A small network was shown many inputs. Here are its activations along a few directions, one row for each input.
In each table, some parts of the input vary, and every possible input appears once, in random order.
Descriptions start from the smaller parts, as in this example, which fits no table here: one of 2 separate values, together with either a single point or one of 11 places around a ring or (one of 4 places along a line, together with one of 5 places around a ring).
Shared parts are said once, and a part with two or three values counts as separate values.

Other details of the inputs shift rows strongly along two fixed directions, in all tables alike. That doesn't count.

Rows:
row 1: [ -2  16  17  23  -3 -37  24 -13  30 -17 -12  -2   2  -1 -17]
row 2: [  1  10  -8   7   1 -21  13 -20  -3   0 -29  -5  15  -6  -9]
row 3: [ -7  -6  -8  -6   0  22 -19   9  -6  -1  27  14 -12   6   3]
row 4: [ -3   1  11   8   6  -9  -2  15  25  -5  27   0 -13  10  -9]
row 5: [-15   2 -14   9  13  -2 -11   7   8  -4  26  13   3  14 -20]
row 6: [ -6  15  -9  16   2 -30  16 -22   6  -7 -25   1  16  -3 -19]
row 7: [-14   5  -9   9   2   1 -14  -1   9 -11  25  18 -13   5 -11]
row 8: [ -2   0  10   8   4 -10  -2  16  24  -5  27  -1 -13   9  -9]
row 9: [  3  -9  13  -4   4  11  -8  24  11   3  29  -2 -10  10   4]
row 10: [-12  20   0  23  -9 -24  14 -32   9 -21 -22  15   7  -6 -14]
row 11: [-12  20  -5  22  -7 -28  11 -29  14 -20 -13  14   0  -6 -18]
row 12: [ 18  -7  -2 -19  -6   8  16 -14 -34  18 -55 -22  24 -16  22]
row 13: [  9 -16  -9 -23   5  28  -8  12 -28  19  -4 -10  11   1  16]
row 14: [ -8  -6  -8  -6   0  21 -20  10  -6   0  26  13 -14   3   4]
row 15: [ 28  -7  27 -17 -16   4  28  -9 -20  13 -56 -29  16 -19  33]
row 16: [  1 -16 -13 -18  10  27 -17  21 -18  17  17  -2   1   7   8]
row 17: [ 13 -13  -2 -25 -10  31 -10   1 -33  15 -15  -8  -4 -13  31]
row 18: [  6  -9  10  -7   3   8 -10  26  10   6  29  -7 -16   7   6]
Description of these inputs: one of 3 separate values, together with one of 6 places along a line.
- The inputs of row 8 and row 4 match in every part but the place on the line of 6. If row 11 is changed in the same way as row 8 into row 4, which row does it become? => row 7
- Change only the place on the line of 6 in row 12. List by row number the other rows that result. => row 2, row 5, row 6, row 13, row 16
- Change only the choice among 3 separate values in row 9. List by row number the other rows that result. => row 5, row 10

Rows:
row 19: [-13   1  -5   8   2  -9 -12  12  21  -8  28  14 -19   1  -6]
row 20: [ 10 -13 -20 -23  10  30 -20  17 -25  22  14 -11  -3   3  12]
row 21: [ -7  17   5  24   7 -47  29 -20  30 -12 -33  -8  12  -6 -24]
row 22: [ -3   9   1   5 -11 -14  10 -16  -1  -5 -17   1  -7 -11   0]
row 23: [  8 -13  13 -13  -9  19  14   1 -22  10 -32  -6  19 -11  26]
row 24: [-15  -4  -1   6  12  13 -17  11   5  -7  31  21   0  14 -10]
row 25: [-13   6 -14  10  12 -14  -6  10  16   0  28   3  -5  14 -24]
row 26: [  9  -2   2  -4  -4 -17  18  -4  -5  10 -37 -16  17 -12   7]
row 27: [-17  17 -12  21   4 -11  -1 -17  14 -21  11  24   7  13 -27]
row 28: [ 21   8  24  -2 -19 -11  16 -10   2  -4 -23 -16  -7 -11  16]
row 29: [ 10 -12  20  -8  -1  30  -8  26   1   4  37  -3  -5  17  12]
row 30: [  1   9  -1   7 -11 -10  17 -31 -13 -11 -37   4  25  -4  -2]
row 31: [ 19 -10   9 -14   7  13 -10  31   6  16  34 -14 -10  18   7]
row 32: [ -7 -22   8 -11  12  34 -13  30  -1   4  27   6  -5   9   9]
row 33: [-13  20 -15  19  -2 -20  -6 -21  17 -17  12  18 -15   0 -24]
row 34: [  5 -17  -3 -24   0  31 -25  15 -19  15  14  -4 -15  -7  25]
row 35: [-20   5  -5  14   5   1  -4   5  12 -11  29  19   0  17 -18]
row 36: [ 14  -4  -2 -15 -17  11  -1 -15 -29  10 -30  -8  -3 -17  19]
row 37: [ 15  -8  -2 -19   4   5   5  -3 -22  19 -34 -21  16 -12  20]
row 38: [  6  -2  14  -2  -9  -8  14 -12  -1  -3 -37 -12  -5 -20  13]
row 39: [-10  15 -19  21   8 -29  -2 -10  14  -9  13   7   2   8 -32]
- What is each input in this table made of? => one of 3 separate values, together with either a single point or one of 6 places along a line
- The inputs of row 27 and row 20 match in every part but the choice among 3 separate values. If row 32 is changed in the same way as row 27 into row 20, which row does it become? => row 21
- Change only the choice among 3 separate values in row 25. List by row number the other rows that result. => row 22, row 35
- Change only the place on the line of 6 in row 34. List by row number the other rows that result. => row 19, row 22, row 33, row 36, row 38
